These are the activations of a small neural network, seen along a few directions. Each row is one input.
Each table varies a few parts of the input and shows all the possible inputs, shuffled.
Descriptions start from the smaller parts, as in this example, which fits no table here: one of 2 separate values, together with either a single point or one of 11 places along a line or (one of 5 places around a ring, together with one of 6 places along a line).
Shared parts are said once, and a part with two or three values counts as separate values.
In the rows, 128 means zero.

A family of inputs:
row 1: [ 87 103 136 128 115 115 161 123 152 166 123 142 157]
row 2: [249 215 121  48 148 121 125 123 123 103 135  84 188]
row 3: [ 84 126 140 163 108 136 118 128 148 151 124 165 110]
row 4: [ 85 124 116 154 100 139 120 122 151 158 123 161 119]
row 5: [122 128  92 157 124 174 123 136 139 152 122 153 109]
row 6: [180 159 127 114 142  97  24 121  81   5 109 113  81]
row 7: [152 149 170 128  74 102  82 135 126  33 162  65  97]
row 8: [ 84 105 160 136 125 109 162 129 151 159 121 146 150]
row 9: [181 176 137  21 135  98 139 102  98 163 158  83 195]
row 10: [134 120 109 142 166 157 162 139 155 143 130 159 137]
row 11: [106 104 133 136 110 128 162 116 117 183 108 119 151]
row 12: [135 123 132 151 176 152 159 147 153 135 129 164 128]
row 13: [105 125 115 164  98 152 122 113 116 175 107 135 113]
row 14: [119  98 118 123 145 131 177 132 137 166 128 130 161]
row 15: [139 133 101 167 123 177 123 131 120 161 108 137 105]
row 16: [113 104 150 132 162 117 178 144 153 153 128 143 159]
row 17: [ 90 102 126 127 112 124 162 116 136 175 120 132 153]
row 18: [137 114 100 142 159 164 161 133 138 153 128 147 133]
row 19: [152 145 133  95 141  73  31 120  75  16 124  96  82]
row 20: [157 118 109 152 156 166 160 132 118 160 114 133 129]
row 21: [119 133 100 159 128 168 123 141 157 142 125 166 111]
row 22: [114 103 128 124 152 124 179 136 153 159 129 138 165]
row 23: [ 89 121 107 153  98 147 122 115 134 167 120 149 117]
row 24: [ 98 123 178 116 104  96 109 148  93  57 177  67  95]
row 25: [121 136 124 168 139 166 121 147 153 135 125 169 100]
row 26: [134 101 125 132 143 135 176 130 120 175 116 116 158]
row 27: [157 154 154  79  80  56  54 109 107  21 150  83  98]
row 28: [143 140 143  74 121  59  49 117  81  16 142  87  83]
What do these inputs look like to the network?
> either one of 2 separate values or one of 6 places along a line or (one of 4 places along a line, together with one of 5 places around a ring)
Start at row 6 and move only the place on the line of 6, one step at a time. The first step leads to row 19. Which rows follow, in order?
> row 28, row 27, row 7, row 24

A family of inputs:
row 29: [199 194 144  54 123 103  99 124 104  75 169  65 149]
row 30: [122 104  93 125 185 145 171 123 149 193 103 177 164]
row 31: [128 127  88 144 129 173 162 117 128 217 100 155 152]
row 32: [111 118 100 156 122 177 166 117 129 217 104 150 139]
row 33: [ 98 126 145 159  95 158 185 143 184 178 150 141 148]
row 34: [141 135  88 138 134 172 167 117 141 215 102 159 164]
row 35: [ 85  92 152 157 134 135 193 152 170 166 141 145 149]
row 36: [158 158 130 119  86 115  62 125  96  50 145  70  86]
row 37: [101 112 117 165 107 171 168 128 142 207 121 146 139]
row 38: [112  96 102 141 172 146 176 128 128 197  99 161 157]
row 39: [ 96 114 129 164  96 166 172 134 158 197 132 144 140]
row 40: [143 117 145 111 132  88  83 134  92  21 142  81  93]
row 41: [ 91 141 135 101  58  84  48 101  86  97 134 100  91]
row 42: [119 118 118 199 172 162  84 165 143  50 120 183  51]
row 43: [194 150 147  78 152  76  77 126  90  19 140  89 105]
row 44: [205 186 137  85 111 100  57 119  92  46 143  76  99]
row 45: [139 134  78 128 140 171 155 112 149 213 104 169 158]
row 46: [ 82  84 144 160 138 139 186 144 158 178 132 149 145]
row 47: [ 98 118 137 162  93 161 179 141 170 185 142 139 146]
row 48: [124 152 140 117  69  82  31  96  92  59 118  98  88]
row 49: [ 86  83 131 160 150 144 182 138 142 188 120 152 144]
row 50: [110 117 153 111 110  54  49 103  91  32 114 108  90]
row 51: [ 85 100 159 153 134 132 198 153 184 159 149 147 151]
row 52: [ 95  88 114 153 165 151 180 127 130 196 103 156 145]
row 53: [192 160 157  57 152  71  98 133 106  35 140  84 145]
row 54: [135 152 104 201 125 188  66 152 149  74 127 169  46]
row 55: [125 106 102 135 179 145 182 129 141 195 102 166 169]
row 56: [203 191 147  65 113  96  78 125 105  60 143  69 141]
row 57: [ 76 105 146  94 102  57  66 106  86  70 132 110  93]
row 58: [188 161 157  47 162  80 120 130 105  50 167  79 153]
Changing only one part turns row 39 into row 46. The same change can be made to row 32. Which row results?
> row 52
What do these inputs look like to the network?
> one of 2 separate values, together with either a single point or one of 6 places along a line or one of 8 places along a line
Change only the place on the line of 6 in row 50. List by row number the other rows that result.
> row 40, row 43, row 53, row 57, row 58

A family of inputs:
row 59: [129 142 114 155 123 178 159 137 160 193 125 153 147]
row 60: [144 144 117 120 137 126  89 127 127  93 126 144 109]
row 61: [129 115 104 168 144 165 153 129 147 184  89 166 136]
row 62: [133 138 113 152 133 184 177 146 166 191 146 151 141]
row 63: [ 84 114 134 155  96 153 172 135 164 191 133 141 153]
row 64: [101 123 141 121 117  96  96 124 125  95 135 132 108]
row 65: [178 153 127 111 137 125 108 130 111  85 135  99 125]
row 66: [174 155 122 111 125 127 100 123 107  95 130 102 122]
row 67: [136 130 159 107 112  96 114 128 107  85 145  86 125]
row 68: [124 134 139 108  84 100  99 112  99 114 132  92 119]
row 69: [116 108  93 169 164 180 143 137 123 170 111 161 111]
row 70: [115 136 139 111  90 103  97 111 103 113 130 102 116]
row 71: [129 110 141  58 157  90 205 112 132 200 136 110 218]
row 72: [177 148 131 113 145 124 113 135 117  78 137 102 123]
row 73: [105 122 149 123 129  95 105 132 130  83 138 130 111]
row 74: [ 88 110 135 151 108 160 191 144 170 188 154 141 144]
row 75: [159 143 128 122 156 124 108 142 130  74 133 128 115]
row 76: [136 125 163 109 121  95 118 134 114  77 146  89 123]
row 77: [ 68  80 113 172 140 155 156 134 125 169 123 150 110]
row 78: [175 143 111  62 178 126 194 119 123 195 124 123 213]
row 79: [128 122 161 117 131  95 120 138 123  72 143 104 118]
row 80: [147 144 123 122 149 125  98 135 131  83 129 141 111]
row 81: [ 85  97 140 162 118 137 176 128 162 177 119 156 148]
row 82: [169 144 132 117 153 124 113 139 126  73 134 116 118]
row 83: [117 120 156 122 135  94 116 140 129  74 142 118 114]
row 84: [ 73  77 117 170 136 142 162 132 137 172 111 164 122]
row 85: [102 128 136 119 103  98  91 117 118 106 131 126 110]
row 86: [145 149 112 119 125 128  86 119 122 103 123 138 110]
row 87: [148 155 110 115 117 131  87 113 115 110 122 126 112]
row 88: [104 132 134 114  93 102  93 112 110 114 130 114 112]
row 89: [118 106  98 167 161 169 149 136 134 171 100 174 120]
row 90: [134 128 117 162 146 166 162 130 157 177 108 168 143]
row 91: [160 159 111 114 115 131  92 113 108 111 122 113 117]
row 92: [132 132 151 108  99  98 106 121 102  97 139  88 122]
row 93: [ 82  86 124 170 117 138 165 126 151 185 101 155 140]
row 94: [166 157 113 111 112 129  93 114 104 111 125 104 120]
Changing only one part turns row 72 into row 76. The same change can be made to row 59. Which row results?
> row 63
What do these inputs look like to the network?
> one of 2 separate values, together with either a single point or one of 6 places along a line or one of 11 places around a ring
